A small network was shown many inputs. Here are its activations along a few directions, one row for each input.
Each table varies a few parts of the input and shows all the possible inputs, shuffled.
Descriptions start from the smaller parts, as in this example, which fits no table here: line(6) and (point or (values(2) and ring(5)) or line(11)).
Shared parts are said once, and a part with two or three values counts as separate values.

Rows:
row 1: [ 28.9  15.4 -64.6  62.6 -82.0  69.4 -40.8  67.7  82.1 -49.8 -40.1]
row 2: [ -2.8  15.2  17.9 -22.0  17.1  -4.8   5.9  -8.1  14.9  -5.8   5.4]
row 3: [  4.7  23.3  10.5 -21.6  14.1  -6.1   9.7  -0.4  -4.5 -13.1  16.5]
row 4: [  5.1   4.9   2.0   0.4  14.2 -17.0   6.5  -1.0 -33.5  -0.6  17.1]
row 5: [  1.3  18.0  14.5  -1.0  20.4 -10.8  13.4  -4.3  13.7  10.2  15.9]
row 6: [ 33.0  14.6 -66.9  80.6 -77.9  67.9 -37.4  72.6  78.2 -30.6 -29.6]
row 7: [ -9.7 -18.7   2.2 -16.6   5.9 -15.1   7.2 -19.7 -38.4   2.6 -11.6]
row 8: [  2.8   5.2   6.7 -16.1  10.2 -16.1   6.2  -7.2 -28.6 -13.1   3.9]
row 9: [ -7.0 -18.3   2.1   0.9   7.9 -23.3  11.1 -18.2 -39.8  18.4   2.0]
row 10: [ 9.0 26.7  4.3 -2.6 17.8 -8.6 16.7  5.3 -5.6  1.6 24.0]
row 11: [-10.7  -7.9  19.5  -7.5  17.7  -6.2   2.4 -14.5   3.7  22.1   7.9]
row 12: [-18.9 -31.5  11.8  -9.8  12.6 -13.1  -1.7 -23.8 -25.6  31.6  -0.2]
row 13: [-21.7 -37.0  16.5 -23.7   7.2 -10.3  -1.6 -26.6 -24.8  17.3 -10.7]
row 14: [-14.0  -9.8  23.4 -23.5  14.7  -5.9   2.3 -21.7   8.1   9.2  -0.5]
What do these inputs look like to the network?
Answer: values(2) and (point or ring(6))
Changing only the values(2) part turns row 7 into row 9. The same change can be made to row 13. Which row results?
Answer: row 12

Rows:
row 15: [  4.8   0.2   0.8 -34.5   8.0 -13.8   8.9 -13.8 -44.1 -51.0   2.0]
row 16: [  5.0  -5.0 -30.0   1.1 -25.1   8.9  -2.5   9.9 -66.8 -30.3 -14.2]
row 17: [-24.2 -70.7  -0.6   5.2 -50.3  23.5 -12.8   5.4   1.1  37.5 -53.3]
row 18: [-24.8  -5.1  27.4 -56.2   7.2 -14.5 -19.3 -26.6  -7.6  -7.4  -8.8]
row 19: [ 26.7  87.2   6.4 -10.6  20.3 -14.6  40.9  12.3  11.0 -28.6  36.1]
row 20: [  3.6  47.2  37.3 -39.7  54.7  -5.9   8.9   7.0  53.2 -17.9  19.4]
row 21: [ 38.8  72.2 -31.5  40.9 -13.9  -1.7  12.2  27.4   0.8 -27.9  31.3]
row 22: [-17.6 -46.3  31.1 -22.0  93.9 -87.6  37.3 -63.9 -97.0  73.5  57.0]
row 23: [ 25.3  13.5 -42.7  67.9 -39.3  17.8 -31.9  50.7  30.8  -0.3   5.9]
row 24: [-32.4 -52.8  20.1 -23.8  -5.6  16.5 -12.1 -42.0  13.0  12.7 -33.5]
row 25: [  1.8 -47.2 -40.4  27.6 -52.2  22.3 -29.2  25.2 -36.1   8.1 -42.6]
row 26: [ -8.0  20.2  20.8   8.0  25.4  15.5   7.4 -23.2  78.3   6.3  -1.2]
row 27: [  1.0 -13.4   1.4  36.1 -23.1  33.6  -7.9  31.8  63.5  25.4   1.9]
What do these inputs look like to the network?
Answer: point or (values(2) and ring(6))
Start at row 16 and move only the ring(6) part, one step at a time. The first step leads to row 25. Which rows follow, in order?
Answer: row 17, row 24, row 18, row 15

Rows:
row 28: [-13.1  24.8  34.7 -40.6  38.3 -15.4  16.9 -11.2  48.4  27.6  14.1]
row 29: [  3.6  31.0  19.5 -24.0  53.8 -43.2  13.4 -24.8 -60.4  -2.7  48.2]
row 30: [-43.0 -62.4   3.7 -36.6  -5.8 -17.1  -3.6 -53.7 -34.8  25.6 -20.5]
row 31: [-19.1  19.5  18.7 -77.3  44.4 -60.5  20.6 -49.2 -17.4  12.0  27.6]
row 32: [-38.5 -61.0  37.5  22.9 -39.2  19.0 -11.3 -23.1  29.9  54.3 -35.3]
row 33: [ 18.5 -31.9 -44.4  57.3 -17.7   2.7  -8.8  23.1 -54.3  -3.3 -31.0]
row 34: [ 40.2  82.8 -21.3  18.2 -12.2  31.0   8.0  28.6  38.3 -49.3  33.6]
row 35: [ -6.0 -42.9  -1.8  12.6 -60.2  36.8 -29.8  35.7  66.3   6.1 -37.3]
row 36: [ 17.8  50.0  22.9  -1.0  13.2  14.8  -4.7  11.3  83.3 -20.3  31.5]
row 37: [ 29.9  51.3 -37.3  -3.2  46.9 -10.0  25.1  32.1 -35.3 -32.4  28.5]
row 38: [-13.1 -55.9  -0.7  10.7   2.5 -12.2  -9.4 -16.0 -78.9  17.5  -9.2]
row 39: [ 22.7  -5.3 -31.5  61.0 -63.9  54.3 -16.5  47.3  14.9 -35.2 -50.3]
What do these inputs look like to the network?
Answer: values(2) and ring(6)
Changing only the values(2) part turns row 32 into row 28. The same change can be made to row 33. Which row results?
Answer: row 37
Change only the values(2) part in row 35. List by row number the other rows that result.
Answer: row 36
